Here are a small network's activations along a few directions, averaged over the inputs that share one value of a field.
Related values have similar rows: they may be neighbours, one step apart, or belong to one group.
In the rows, zero is written as 500.
Strong random noise was added to every row along 12 fixed directions; ignore it. To show where, here is one row again and again, with new noise each time:
[467 222 667 539 625 416 324 641 522 298 609 481 884 244 694 424 356 725
 800 504 321 643 587]
[518 436 426 642 694 479 673 638 420 416 337 535 393 598 360 546 443 278
 571 616 549 265 357]
[487 367 718 532 194 296 397 381 211 439 468 251 456 537 611 195 388 653
 432 482 538 519 791]
[452 663 498 368 420 362 398 402 541 492 719 295 430 573 343 952 230 369
 377 602 505 322 523]
[683 293 357 697 413 401 283 452 424 638 436 696 694 454 672 430 487 456
 605 375 699 437 466]
[373 311 608 336 629 571 801 519 526 395 235 475 509 479 356 461 553 689
 611 506 378 562 537]
[428 451 429 435 639 570 510 705 532 563 432 661 385 526 536 395 356 499
 637 512 375 739 313]
[452 352 579 475  83 343 466 222 585 649 434 793 601 793 548 668 519 808
 491 422 427 632 744]
[635 534 666 400 484 553 477 377 543 476 530 442 514 517 435 449 651 559
 383 500 659 364 621]
[506 646 451 494 792 347 477 626 536 589 290 534 628 344 274 746 491 437
 709 499 551 282 414]
[574 490 592 564 555 535 445 409 619 458 607 575 719 501 536 591 645 574
 492 551 505 395 627]
[393 429 491 286 527 515 564 388 446 645 326 428 462 458 467 409 557 705
 492 346 433 648 498]
[582 376 542 563 657 526 439 402 614 491 644 747 632 696 553 585 713 598
 496 431 433 387 387]
[519 529 471 601 583 244 329 481 502 562 496 724 755 533 476 791 514 535
 624 368 469 323 398]


RIPI, 10 values:
pud: [194 519 589 302 502 326 530 447 398 520 389 131 307 441 408 462 433 769
 577 480 304 501 581]
botu: [567 619 363 383 633 754 479 610 740 605 527 328 360 333 343 554 329 305
 539 742 611 606 532]
gegi: [534 306 712 380 574 195 423 359 469 515 360 401 777 335 370 531 710 864
 660 147 497 261 559]
fud: [559 440 464 685 382 405 401 578 361 648 465 481 405 463 706 204 530 560
 651 520 485 641 634]
rafas: [546 444 572 372 694 573 629 370 414 350 633 167 359 483 370 474 767 505
 377 349 474 298 365]
pedim: [458 330 373 489 703 638 686 413 668 560 330 560 602 484 413 613 732 677
 689 520 363 624 499]
puse: [333 571 419 448 431 643 813 593 383 347 434 516 437 411 493 406 498 359
 298 303 423 654 323]
siz: [486 488 882 312 231 409 642 457 439 303 376 442 523 553 462 321 615 849
 508 485 458 652 748]
muk: [465 525 433 547 387 462 536 308 539 600 431 598 642 559 507 687 584 546
 431 451 490 465 611]
saf: [427 517 530 342 318 502 606 333 702 384 519 558 553 516 339 792 626 581
 395 406 600 398 448]
Each value of RIPI is a pair of two hidden parts, and every pair occurs once (2 first parts, 5 second parts).
Q: siz and gegi share the first part; siz and pedim share the second. Which value has the first part of pedim and the second part of gegi?
A: puse
Q: fud and muk share the first part; fud and rafas share the second. Which value has the first part of rafas and the second part of muk?
A: botu

BEFEG, 10 values:
rab: [480 671 453 554 327 382 531 564 358 412 452 393 585 309 508 619 380 344
 477 520 572 447 567]
bivun: [510 426 546  88 699 453 397 530 605 637 405 475 252 506 237 535 479 671
 647 262 571 532 185]
tekep: [610 343 392 685 736 616 508 494 686 697 331 562 524 530 464 454 633 524
 737 781 560 443 656]
vegi: [558 527 521 437 792 547 308 475 549 657 610 308 377 512 442 373 567 528
 500 552 534 413 444]
vil: [463 651 344 297 319 507 533 361 524 663 537 472 366 528 387 765 443 418
 311 326 535 571 384]
sodug: [342 454 583 434 540 599 737 502 467 355 478 460 441 515 508 376 626 616
 406 430 360 549 465]
povib: [537 150 338 491 481 537 525 426 522 688 372 454 311 602 489 444 356 484
 578 549 595 461 484]
mup: [572 310 536 522 630 312 454 418 386 494 527 596 440 785 474 552 579 573
 537 378 425 290 311]
piraz: [599 744 472 559 659 447 413 602 417 643 298 428 415 357 387 339 642 411
 596 516 704 373 489]
busa: [283 573 335 462 618 698 834 606 513 488 339 465 480 401 438 570 399 373
 487 591 283 712 488]
The values of BEFEG form a 2 by 5 grid.
Q: Name the neighbours of sodug, in listed order.
A: bivun, povib
Q: Name the neighbours of vil, in listed order.
A: rab, busa
Each value of BEFEG is a pair of two hidden parts, and every pair occurs once (2 first parts, 5 second parts).
Q: povib and tekep share the first part; povib and sodug share the second. Which value has the first part of sodug and the second part of tekep?
A: piraz
Q: mup and busa share the first part; mup and rab share the second. Which value has the first part of rab and the second part of busa?
A: vil

REZ, 10 values:
sabo: [619 472 584 602 277 599 517 400 564 549 542 519 356 740 526 366 485 414
 356 745 608 499 776]
tuger: [719 132 707 664 388 510 539 600 430 327 487 819 395 816 626 103 578 518
 522 436 561 466 418]
fogo: [484 259 645 393 655 516 679 461 558 386 364 487 403 593 327 444 734 691
 638 447 463 424 428]
nipu: [723 351 397 606 319 630 372 380 529 571 653 413 408 505 607 411 472 383
 456 579 722 529 621]
pobu: [650 676 705 606 670 621 681 715 628 429 421 579 315 624 355 332 665 411
 591 824 563 363 671]
durag: [535 478 516 519 497 490 474 404 499 399 620 695 581 682 587 520 648 551
 351 373 513 426 321]
dar: [478 646 653 584 606 497 354 512 476 436 793 431 448 707 600 483 475 515
 428 716 300 516 577]
vaza: [460 372 402 315 324 398 506 585 423 392 549 443 318 497 473 672 130 371
 506 409 556 513 253]
laru: [515 382 445 480 356 581 460 416 560 449 535 548 791 244 632 552 487 555
 483 331 609 553 551]
rutov: [613 320 482 667 588 461 380 523 476 529 499 662 493 644 537 322 586 498
 543 449 573 367 364]
Each value of REZ is a pair of two hidden parts, and every pair occurs once (5 first parts, 2 second parts).
Q: sabo and rutov share the first part; sabo and pobu share the second. Which value has the first part of pobu and the second part of rutov?
A: vaza
Q: dar and durag share the first part; dar and nipu share the second. Which value has the first part of nipu and the second part of durag?
A: fogo

ZINEG, 10 values:
lim: [382 511 461 449 806 667 569 462 526 504 601 350 537 375 567 428 710 605
 477 471 303 529 447]
tobil: [556 413 484 372 463 404 433 384 402 595 381 425 476 508 474 440 491 558
 472 393 620 467 465]
gezor: [267 374 501 413 567 583 508 273 442 631 580 308 565 515 660 373 620 807
 430 425 142 774 620]
voso: [545 406 515 511 386 498 380 458 375 467 513 432 609 372 656 319 428 529
 442 393 626 526 532]
difig: [470 650 462 429 454 580 517 468 622 450 581 576 599 428 480 691 561 507
 443 465 476 588 471]
madom: [530 844 584 569 572 483 575 702 479 453 364 667 581 392 439 464 606 391
 513 494 519 499 513]
lav: [394 594 543 463 526 464 580 607 517 492 370 520 533 429 409 517 431 515
 555 530 440 556 547]
faza: [526 516 475 522 461 477 364 379 430 536 687 426 601 464 663 495 562 559
 426 397 469 521 510]
raka: [542 463 477 536 828 487 440 747 494 451 453 433 629 196 485 396 476 448
 715 461 497 447 360]
vunez: [445 651 339 584 551 627 620 467 600 688 416 568 275 646 415 514 672 402
 431 621 505 485 470]
Each value of ZINEG is a pair of two hidden parts, and every pair occurs once (5 first parts, 2 second parts).
Q: lim and faza share the first part; lim and vunez share the second. Which value has the first part of vunez and the second part of faza?
A: difig
Q: lav and gezor share the first part; lav and voso share the second. Which value has the first part of voso and the second part of gezor?
A: tobil
